A small network was trained on invented records. Each row is its activation on one of them, seen along a few directions.
Each row is followed by the record's values for the fields D, N, Y, H, U.
Other fields move the rows too, some of them a lot.
In the rows, zero is written as 500.
Random noise pushes rows far along 2 fixed directions. That doesn't count. These rows show it; they differ only by the noise:
[557 582 653 266 556 623 390 282 552 273 506 436 542 561 487 504 566 631
 469]
[519 611 522 677 450 355 384 329 687 389 464 338 643 452 538 701 359 522
 582]
[512 576 530 517 483 430 341 446 315 524 616 438 478 490 542 482 468 352
 531]
[543 587 610 383 525 543 382 312 550 329 511 416 555 530 504 542 511 573
 500]

[490 580 507 602 389 531 393 539 245 626 682 464 482 504 540 414 397 330
 524]	(D d3; N n3; Y y4; H h5; U u2)
[506 554 531 344 547 456 456 507 358 532 550 508 436 554 546 458 581 342
 514]	(D d4; N n1; Y y1; H h2; U u1)
[518 580 529 455 482 567 457 666 378 600 614 570 514 499 512 346 591 493
 431]	(D d3; N n2; Y y4; H h3; U u1)
[546 624 616 433 441 681 426 331 623 323 518 384 658 544 478 523 421 675
 489]	(D d3; N n3; Y y4; H h5; U u2)
[534 526 617 263 535 613 472 456 585 414 480 528 508 537 497 450 585 688
 470]	(D d4; N n1; Y y2; H h1; U u2)
[529 414 426 471 547 560 490 518 328 566 492 574 329 504 492 416 579 407
 474]	(D d3; N n2; Y y6; H h1; U u2)
[505 399 507 483 466 587 586 482 446 467 463 581 389 535 446 411 500 434
 416]	(D d3; N n1; Y y2; H h3; U u2)
[543 553 619 299 494 579 407 358 353 393 574 478 546 565 559 411 569 445
 460]	(D d3; N n3; Y y1; H h3; U u1)
[514 435 494 452 531 480 556 484 588 468 389 490 508 511 517 587 608 480
 537]	(D d3; N n2; Y y6; H h2; U u1)
[515 565 498 488 499 613 447 535 536 477 519 501 503 464 473 450 517 600
 446]	(D d3; N n2; Y y4; H h6; U u2)
[498 433 432 524 530 502 577 631 422 572 538 608 454 502 488 409 525 514
 509]	(D d1; N n3; Y y2; H h4; U u1)
[485 555 609 472 510 462 452 389 667 423 485 413 617 505 549 593 511 623
 482]	(D d3; N n3; Y y3; H h3; U u2)
[494 465 470 655 478 394 504 379 456 527 448 424 474 497 491 573 396 284
 557]	(D d4; N n2; Y y1; H h2; U u2)
[529 495 509 432 539 634 525 442 680 393 389 483 561 490 522 533 487 751
 458]	(D d3; N n2; Y y2; H h4; U u2)
[502 343 528 428 493 621 622 313 656 320 335 502 475 559 425 568 495 517
 464]	(D d3; N n1; Y y2; H h2; U u2)
[507 519 421 683 396 430 482 427 594 504 426 430 548 490 507 595 359 496
 573]	(D d4; N n1; Y y6; H h4; U u2)
[491 481 451 599 464 357 443 452 364 599 545 464 467 448 508 563 353 248
 572]	(D d4; N n2; Y y5; H h4; U u2)
[508 493 486 583 433 539 506 616 348 582 613 505 460 501 493 418 445 461
 480]	(D d1; N n3; Y y2; H h5; U u2)
[501 460 466 597 526 458 526 629 546 581 458 551 477 509 486 493 525 546
 449]	(D d3; N n2; Y y2; H h3; U u2)
[491 547 462 713 373 568 474 601 535 517 585 487 536 465 466 410 441 591
 484]	(D d1; N n3; Y y4; H h6; U u2)
[489 639 543 663 480 237 372 583 497 602 574 450 590 373 616 628 399 368
 621]	(D d3; N n3; Y y2; H h6; U u1)
[521 444 526 506 506 648 595 509 735 366 394 480 563 543 452 471 505 751
 447]	(D d1; N n3; Y y2; H h2; U u2)
[527 523 486 541 501 475 509 462 695 407 397 445 541 491 454 542 531 690
 488]	(D d3; N n2; Y y1; H h6; U u2)
[491 432 480 448 551 519 654 415 561 396 367 520 470 553 430 517 559 557
 499]	(D d3; N n1; Y y1; H h5; U u1)
[480 436 362 705 422 342 607 427 497 544 440 507 450 462 489 563 378 309
 581]	(D d3; N n1; Y y1; H h4; U u1)
[501 512 373 786 389 488 481 616 466 665 563 508 533 479 486 458 388 495
 516]	(D d3; N n2; Y y4; H h4; U u2)
[528 539 523 474 514 422 449 443 621 497 518 444 545 444 516 604 511 540
 501]	(D d3; N n2; Y y3; H h1; U u2)
[504 560 611 278 547 591 379 501 283 520 653 465 490 542 537 348 570 453
 444]	(D d3; N n3; Y y3; H h2; U u2)
[514 463 460 575 489 443 499 589 573 585 465 511 514 449 516 507 497 569
 523]	(D d3; N n2; Y y2; H h1; U u2)
[515 650 579 432 498 624 347 501 393 455 626 499 617 499 565 375 488 496
 439]	(D d3; N n3; Y y4; H h3; U u1)
[459 525 445 626 486 364 457 586 395 627 533 515 400 498 512 469 509 413
 521]	(D d4; N n1; Y y1; H h6; U u2)
[522 495 588 383 504 698 482 374 506 398 476 485 529 555 431 424 519 526
 464]	(D d4; N n2; Y y4; H h2; U u2)
[463 497 515 593 522 402 531 435 521 553 475 463 495 486 480 598 453 440
 529]	(D d4; N n2; Y y3; H h5; U u2)
[489 542 418 778 404 330 469 532 587 613 500 453 564 454 556 633 292 445
 576]	(D d4; N n1; Y y2; H h4; U u2)
[521 448 471 497 531 463 484 536 506 556 498 544 449 484 490 533 516 472
 507]	(D d3; N n2; Y y2; H h1; U u2)
[503 453 507 454 498 617 511 544 452 462 556 529 476 543 464 347 570 592
 374]	(D d1; N n3; Y y3; H h3; U u2)
[448 443 489 500 489 519 605 488 550 491 414 484 484 501 439 481 516 569
 478]	(D d3; N n1; Y y3; H h5; U u2)
[497 483 391 790 436 325 491 646 427 704 515 494 435 446 533 531 452 333
 522]	(D d3; N n2; Y y6; H h3; U u2)
[541 582 604 405 452 564 472 174 706 220 438 351 699 543 535 680 445 616
 512]	(D d3; N n3; Y y1; H h5; U u1)

Which values does each new row have?
[511 574 459 719 357 435 438 417 733 465 452 402 644 445 518 639 332 567
 573]	(D d4; N n1; Y y4; H h1; U u2)
[482 486 334 798 463 408 503 584 480 660 458 476 475 435 523 529 396 443
 555]	(D d3; N n2; Y y6; H h4; U u2)
[486 511 564 473 529 489 517 362 565 447 464 443 532 502 471 588 471 518
 503]	(D d4; N n2; Y y3; H h5; U u2)
[479 504 478 660 507 361 549 639 620 543 495 542 507 408 529 575 486 526
 554]	(D d1; N n3; Y y2; H h6; U u1)
[472 527 505 533 459 568 517 506 670 480 446 516 527 516 479 482 509 689
 510]	(D d4; N n1; Y y4; H h1; U u2)
[493 514 488 599 504 368 522 516 698 529 442 462 540 460 505 628 504 553
 469]	(D d3; N n2; Y y3; H h3; U u2)
[504 560 449 630 451 499 498 544 602 496 508 467 625 479 487 593 445 560
 522]	(D d3; N n2; Y y4; H h5; U u1)
[550 437 513 307 557 689 546 475 460 457 455 565 405 585 435 369 635 629
 446]	(D d3; N n2; Y y6; H h4; U u2)
[526 514 451 559 417 552 414 606 330 645 635 524 464 466 501 368 491 428
 490]	(D d3; N n2; Y y4; H h1; U u2)
[547 494 556 188 629 613 528 454 412 409 517 555 438 599 462 463 691 544
 441]	(D d3; N n2; Y y1; H h5; U u1)
[501 584 649 255 570 610 442 424 450 423 562 449 526 558 495 448 575 624
 467]	(D d3; N n3; Y y3; H h5; U u2)
[535 474 548 474 460 635 574 450 618 382 476 478 532 528 468 512 470 647
 459]	(D d1; N n3; Y y2; H h5; U u2)
[533 480 514 433 533 508 491 569 388 572 546 534 433 527 501 495 532 454
 473]	(D d3; N n2; Y y2; H h5; U u2)
[498 638 577 538 498 503 435 486 663 459 523 426 661 491 561 547 463 569
 548]	(D d3; N n3; Y y4; H h2; U u1)
[503 415 490 257 606 685 651 342 502 332 373 586 410 572 422 391 609 595
 431]	(D d3; N n1; Y y1; H h4; U u1)
[469 470 488 516 444 490 557 459 476 509 477 465 485 477 457 502 469 469
 483]	(D d3; N n1; Y y3; H h5; U u2)
[524 534 476 487 509 431 509 541 520 532 481 458 538 484 520 511 549 464
 518]	(D d3; N n2; Y y1; H h2; U u1)
[475 449 536 373 486 660 492 466 472 476 500 575 441 571 468 403 604 592
 476]	(D d4; N n1; Y y4; H h1; U u2)
[474 494 351 717 521 333 512 652 425 659 468 480 472 417 562 565 465 308
 569]	(D d3; N n2; Y y6; H h2; U u1)
